Each row below holds a small network's activations on one record, seen along a few directions.
Here are examples, each followed by its value of one field, Kag.
The word missing means that the record has no Kag.
The largest differences between rows may come from other fields.
[ 26 -27   1   8 -35  36 -51  16  -3  -1  51  -1]
h1
[-34   1 -11  -2 -44 -26 -12  27  19 -30 -22  -5]
h4
[  3 -36   0 -27 -52   1 -32 -46  59  29  70 -56]
h11
[ 35 -15  -6   2 -10  17 -71 -29 -33   8  34 -33]
h1
[-24  18 -24 -59  -3  -4 -15  33  14  22 -35  -1]
h8
[-39  20  -4 -16  38 -13  38 -18 -40 -32 -22  56]
h5
[-24 -15  18  13 -36 -39  -6 -16   9 -10  12  -9]
h4
[ -7  58  23  42  28 -47  71  22 -32 -49 -31  37]
h9
[-42   4 -12  11 -41 -30  -5  12  16 -13   7 -12]
h4
[ -7 -12  15 -43   2 -10  -3   2   6  53  -8  -5]
h8
[ 30  48  12  31  17 -25  19  15 -51 -13 -20  -5]
h3
[ 10  44   4  32  -4 -14 -14  -6 -35 -51 -12  38]
h3
[-34  98  31  11  19 -30  87  22 -94 -56 -72  89]
h2
[  2   4   2 -16  36   8 -31  -2 -56  11   9  22]
h7
[ 21  21   3 -24   8  26  32  -8 -28 -17   4  30]
h7
[  6 -33   3 -39 -37  -1 -56 -50  59   2  51 -48]
h11
[-28   8 -16 -43   5  -6  -7  23   7  42   3 -14]
h8
[-27 107  39   8  39 -32 112  33 -89 -58 -50  68]
h2
[ 28 -72 -34  -7 -18 -14 -65 -49  74  51  13 -57]
missing
[ -5  35  47  23  -5  20  12   8 -44 -12   0  41]
h6
[-53  36 -39 -15  44 -10  17  11 -53  -6 -45  32]
h5
[ -6  91  -4   4 -11  37  28  42 -24 -39 -43  37]
h6
[ 40  60  19  29  10 -24   9  34 -35   8 -37  25]
h3
[ -49  103    0   14   31  -30   76   55 -112  -32  -78   46]
h2
[-15  42  19  49  36 -62  29  35 -57 -13 -50  34]
h9
[-20  11  31 -24  41   6  51  26  -9 -18 -39  55]
h5
[  6 -27 -27 -50 -49   1 -59   4  50  27   7 -72]
h11
[-24  45  14  43  27 -25  69  57 -24 -58 -32  13]
h9
[ -40  116   -6    1   26  -29   74   70 -108  -51 -115   62]
h2
[-23  31  32 -23 -17 -24  34  -4 -14 -15   4   4]
h10
[ -4 -80   7 -30 -74  19 -76 -27  62  10  28 -48]
h11
[-21 -12   8 -58  -6  16 -21 -22  37 -20 -11  -7]
h8
[ 45  11   1   4  -3  16 -40   0 -14  40  44 -22]
h1
[ -5   9 -12 -16   7  45  26  29 -22 -17  22   6]
h7
[  8 -66 -43 -10  23  38 -17  12  12  30  23 -42]
missing
[-26  43  15  43  25 -24  66  56 -22 -57 -29   9]
h9
[ -8  12  16   3  -4 -50   3  -7  -2  12 -14 -36]
h4
[-20  28  37 -36   1 -19  -6  34 -10   3 -48  -9]
h10
[ 23 -12 -11  35  28 -39   6  -3   8   6 -18 -21]
missing
[ 28  59   8  25  -4 -12  28   5 -23 -38 -20  35]
h3
[ 18  85  31  -2   6  -3  41  23 -49 -30 -23  64]
h6
[ 43   3  27  22 -39  74 -47 -20  47  37  30  -2]
h1
[-24  35  40 -26  -8 -29  27   9  -9  -6   8  19]
h10
[  6 -53  -5  34 -12  -5 -20   2  39 -29 -25  -5]
missing
[ 20  31  -4 -22   5  25  30 -12 -27 -14  -5  43]
h7
[-15  38  13 -19  32  -8  70  19 -19  -2 -38  77]
h5
[-56  37  38   0  -5  28 -10 -35  29  -4   1 -20]
h10
[ 13  66  36   5  12  -3  43  24 -55 -27   1  48]
h6

Here are new rows. What is Kag for each?
[-22  18  13   9 -20 -38  18 -13  21  -5  20 -17]
h4
[ 55   2  10  -2  -3  15 -40   1 -16  29  34 -18]
h1
[ 12 -65 -18 -20   3  26  -6  -9  52  -6  -7  -3]
missing
[-21  44  35  45  40 -27  38   2 -14 -56 -22  15]
h9
[  2 -73   0 -23 -51 -10 -78 -45  28  52  42 -67]
h11
[ -2  75  13  38  40 -60  57  23 -49 -24 -64  25]
h9
[-16  34  27 -28  -1 -34  21  -4 -33   9 -19 -22]
h10
[-12 -50 -10 -26 -56  18 -41  -6  63  16  63 -66]
h11
[ 20 -60   0   1  12  39 -26  25  43  -5   8   5]
missing
[ 17  73  -1  39   0  -9  32   4 -25 -31  -7  33]
h3
[ 31   7 -25   2 -13  40 -34  21 -13  19  29 -50]
h1
[-13   0   4 -48 -13  -2  14 -26  20   4  -2  12]
h8
[ -9 -12   2 -45   7 -12   6 -21  -4  33  -1 -27]
h8
[ -2  66  13  37  42 -56  57  29 -49 -30 -70  20]
h9
[ 14   9  16  30 -21   8  -8  23 -21 -48 -27  19]
h3
[-11 -50  -7 -17 -45  -9 -84 -32  37  67  48 -48]
h11
[-28  21 -12 -14  36 -18  42  -2 -60   5 -67  51]
h5
[  1 -14   7 -13  25  32 -33 -31 -45   7  -5  -5]
h7
[ 22  18  -3 -20  26  13  20  -3 -52  14  -6   5]
h7
[ 13  61  27   5   7  -1  51  12 -60 -37  -4  36]
h6
[-13  50  41 -26 -23 -25  32  13  -3   1 -18  36]
h10
[-40  16  27 -22 -17  -3  28  29  -3 -21   8 -21]
h10
[ 12 -44   3 -31 -37 -12 -53 -38  35  48  39 -71]
h11
[  6 -50 -24  -4  22 -23  -1 -25  27  32  -3 -27]
missing
